Each row below holds a small network's activations on one input, seen along a few directions.
In each table, some parts of the input vary, and every possible input appears once, in random order.
Descriptions start from the smaller parts, as in this example, which fits no table here: one of 3 separate values, together with either a single point or one of 9 places along a line or (one of 5 places around a ring, together with one of 6 places along a line).
Shared parts are said once, and a part with two or three values counts as separate values.
In the rows, zero is written as 128.

Other details of the inputs vary at random and push rows far along two fixed directions, the same in every table; ignore that.

A family of inputs:
r1: [130 145 110 156 134  79 164  93 134 100 210 121 117 106 119 113]
r2: [132 131 117 177 119  85 164 130 161 110 190 108 108 121 142 148]
r3: [133 134 124 148 116 158 120 177 162 145 102 112 127 139 163 167]
r4: [146 127 126 136 108 154 128 164 168 130  95 140 149 143 152 171]
r5: [150 135 114 155 111 149 130 176 179 133  96 139 141 137 159 174]
r6: [134 126 120 128 128 161 108 166 131 161  93 126 114 132 136 145]
r7: [131 108 131 111 119  98 152  94 113 103 170 146 128 134 101 133]
r8: [ 98 132 136  78 182 188  44 138  74 185  42 119 139 104 127  28]
r9: [ 99 127 158  66 150 164  87  92  64 148  90 121 135 125 103  76]
r10: [153 124 100 150 111 158 127 189 173 146 100 145 125 141 147 180]
r11: [135 122 128 150 118 119 135 152 142 133 128 121 113 137 140 155]
r12: [138 127 122 158 126 165 106 183 154 164  75 115 111 135 154 137]
r13: [142 111 125 149 105  79 167 121 153  96 175 141 126 141 124 167]
r14: [137 149 116 159 124 171 114 179 168 146  85 118 137 126 165 142]
r15: [122 115 144 116 114 143 134 138 139 126 125 118 139 149 142 158]
r16: [117 111 149 103 129  79 141  67  86  93 152 138 129 129  92  98]
r17: [148 127 114 130 111 166 130 166 165 138 104 145 147 139 145 174]
r18: [128 127 127 114 121 192 105 176 144 162  84 121 136 142 150 162]
r19: [ 96 131 146  93 172 147  67 125  83 159  71 114 139 109 131  40]
r20: [116 120 139 103 140 117 124  99  85 131 137 127 113 126 102 105]
r21: [122 128 122 137 147  94 132  97  99 129 161 118  95 111 102  83]
r22: [143 137 110 139 124 137 133 142 148 129 126 143 133 124 134 145]
r23: [132 134 121 125 118 157 137 150 151 130 129 129 147 135 142 162]
r24: [125 143 127 145 146  87 130  86 111 107 144 131 121 104 113  76]
r25: [135 103 131 114 111 152 137 152 140 141 126 130 132 152 131 171]
r26: [124 102 146 125 115  62 175  82 114  90 203 124 118 141 108 139]
r27: [100 162 152  87 161 188  54 121  68 161  20 118 143 108 126  52]
r28: [129 121 141 111 120 125 136 111 128 109 121 140 149 137 125 134]
r29: [150 116 118 122 104 171 137 167 174 134 109 146 154 150 148 189]
r30: [104 144 155  97 144 119 112  79  78 116 120 123 140 117 111  77]
r31: [135 143 113 142 120 140 140 147 152 129 144 126 136 125 142 156]
r32: [135 121 135 134 100 115 167 129 163 101 168 126 151 147 142 176]
r33: [109 132 148  87 137 120 131  73  84 111 152 128 144 120 100  93]
r34: [118 133 128 141 149  68 128  75  88 104 145 130 104 103  96  61]
r35: [126 129 130 138 133  78 135  95 107 106 146 138 114 119 106 105]
r36: [120 138 122 123 158 113 102  91  81 134 115 138 104 101  92  53]
r37: [134 114 120 129 122  66 164  85 119  92 199 143 117 128  97 133]
r38: [106 145 137  97 155 177  74 131  86 166  68 118 123 116 122  87]
r39: [134 109 133 146 108  75 172 117 140 102 189 123 116 142 125 165]
r40: [126 134 115 155 134  76 159  96 130 110 214 113 100 111 117 115]
r41: [154 138  93 165 121 163 128 181 184 145 104 139 131 125 156 159]
r42: [129 122 131 139 109 124 146 145 153 122 147 116 130 142 148 171]
Each input here is: one of 2 separate values, together with either a single point or (one of 4 places along a line, together with one of 5 places around a ring).
The inputs of r29 and r28 match in every part but the choice among 2 separate values. If r22 is changed in the same way as r29 into r28, which row does it become?
> r5
The inputs of r39 and r20 match in every part but the choice among 2 separate values. If r4 is changed in the same way as r39 into r20, which row does it become?
> r17
A walk changes only the place on the line of 4. It starts at r33 and steps to r23. List the rest of the walk in order.
> r31, r1
Which other rows does r40 become when the place on the line of 4 takes its other values? List them by row number.
> r9, r18, r38
Which other rows does r19 become when the choice among 2 separate values takes its other values? List them by row number.
> r8

A family of inputs:
r43: [146 119 113 128 113  73 184  91 137  94 200 157 142 136 104 163]
r44: [143 128 113 143 131 158 125 161 148 154  95 130  98 135 139 148]
r45: [123 129 109 134 126 133 106 131 146 125 117 134 117 124 134 141]
r46: [118 128 147 123 113  88 169  77 118  88 206  99 120 132 120 127]
r47: [137 142 124 158 117 130 126 169 166 134 126 126 138 135 156 155]
r48: [136 123 120 160 127  77 158  95 117 114 197 121 107 113 104 108]
r49: [154 113  95 182 112  76 199 131 182 103 223 131  96 132 138 180]
r50: [145 139 114 158 122 130 143 162 160 129 111 127 136 122 166 164]
r51: [ 92 142 130  84 170 144  59  81  76 135  89 128 135  97  99  29]
r52: [115 144 147 105 118 174 114 108 108 129  98 118 140 132 128 114]
r53: [136 136 133 133 133 162  95 144 101 167  67 117 103 124 114 112]
r54: [118 109 143 132 116 136 144 141 154 128 142  97 130 148 146 162]
r55: [119 124 104 140 109 154 124 188 135 124  80 129 128 146 129 146]
r56: [141 114 134  87 138 145 103 134 100 135  88 155 145 138 113 118]
r57: [132 149 135 148 119 141 109 170 144 144  86 126 120 141 149 161]
r58: [130 133 145 127 115 144 145 104 136 104 126 140 143 130 114 142]
r59: [139 145 125 145 128 142 125 164 144 139  79 127 128 124 159 158]
r60: [120 129 116 138 126  66 140  80 127  90 185 131  99 118 107 134]
r61: [137 124 135 115 118 154 127 116 137 127  78 142 151 146 122 131]
r62: [152 129 103 183 109  63 199 135 184  89 216 128 136 118 160 178]
r63: [131 100 135 102 118 111 127 143 122 133 133 148 134 133 125 140]
r64: [ 97 144 150  68 154 104 120  58  43 120 168 109 121 112  93  68]
r65: [132 146 131 149 121 144 110 171 149 144  93 127 129 137 153 153]
r66: [119 126 120 135 157  63 163  64 106  99 220 130 106 104  92  61]
r67: [133 144 119 134 143 154 116 160 147 143  91 125 158 111 159 111]
r68: [118 148 131  90 126 171 111 121  96 144 113 133 141 126 124 126]
r69: [139 110 149 103 129 145 108 120 115 121  75 141 143 146 119 107]
r70: [140 124 107 145 135 163 125 165 157 153 111 132 115 129 145 131]
r71: [104 100 161 115 137 109 127  97 101 121 139 112 126 138 123 102]
r72: [110 137 144 114 159  92 108  52  39 131 134 117  97  95  73  31]
r73: [111 119 135  98 140 154 114 148 115 158 119 108 134 136 133 143]
r74: [118 152 136 123 146 154  86 151 127 152  84 123 150 122 138  88]
r75: [120 100 156 110 117  97 132 102 115 111 129 133 128 134 119 105]
r76: [116 100 138 111 135 121 127 141 116 142 148 127 132 139 134 146]
r77: [144 119  89 166 102 135 137 173 207 119 153 133 131 136 161 196]
r78: [146 126 113 155 124 162 120 172 157 157 117 123 131 126 138 128]
r79: [125 142 136  94 136 168 114 119 103 135  99 152 147 119 106 129]
Describe the family of inputs behind these rows.
> either a single point or (one of 2 separate values, together with one of 8 places around a ring) or (one of 4 places along a line, together with one of 5 places around a ring)
Which other rows does r53 become when the place on the line of 4 takes its other values? List them by row number.
> r48, r72, r78
A walk changes only the place on the ring of 8. It starts at r76 and steps to r73. List the rest of the walk in order.
> r64, r68, r79, r43, r56, r63
Which other rows does r68 become when the choice among 2 separate values takes its other values? List them by row number.
> r52

A family of inputs:
r80: [141 102 137 126 109  97 161 121 125 118 161 134 118 150 115 162]
r81: [147 114 122 132 110 174 118 182 138 161  67 137 113 149 137 173]
r82: [140 134 110 131 145 134  93 133 121 132  72 162 118 116 115  96]
r83: [142  90 136 126 100  98 161 128 136 113 167 132 136 156 123 178]
r84: [154 136 108 140 111 162 121 169 166 125  81 155 131 137 137 179]
r85: [134 110 125 122 151  93 115 103  79 141 110 137  89 115  94  76]
r86: [129 114 132 108 110 100 147 107 129  92 148 150 150 139 118 145]
r87: [114 137 139  93 131 115 116  82  86 109 109 153 138 126  96  95]
r88: [112 131 144 123 121 117 141 125 137 122 167 108 151 129 154 142]
r89: [133 144 135 117 134 126 132  89 127 109 124 127 156 117 123 108]
r90: [121 116 139 130 115 186 106 177 149 162  86 106 124 153 153 167]
r91: [122 142 132 145 121 112 159 134 151 113 182 108 131 126 156 157]
r92: [126 159 120 147 127 179 109 187 158 161  89 107 134 128 172 154]
r93: [131 126 134 127 116 111 159 103 153 100 157 131 169 129 135 141]
r94: [122 131 100  78 147 224  90 157 116 193 112 130 142 120 122 122]
r95: [107 152 126 140 172  98 106 114  95 136 135 108 112  95 122  52]
r96: [126 163 131 122 142 124 120  80  99 106 118 131 136 101 107  69]
r97: [119 155 126 143 161 115 110  89 100 114 115 150 128  92 110  45]
r98: [103 108 161  94 134 151  98 126 108 149 101 104 136 143 130 113]
r99: [134 105 106 182 121  76 158 144 160 122 191 110  85 128 136 145]
r100: [131 119 125 162 110  96 170 137 155 110 196 107  90 140 134 169]
Describe the family of inputs behind these rows.
> either a single point or (one of 4 places along a line, together with one of 5 places around a ring)
A walk changes only the place on the line of 4. It starts at r97 and steps to r96. List the rest of the walk in order.
> r89, r93
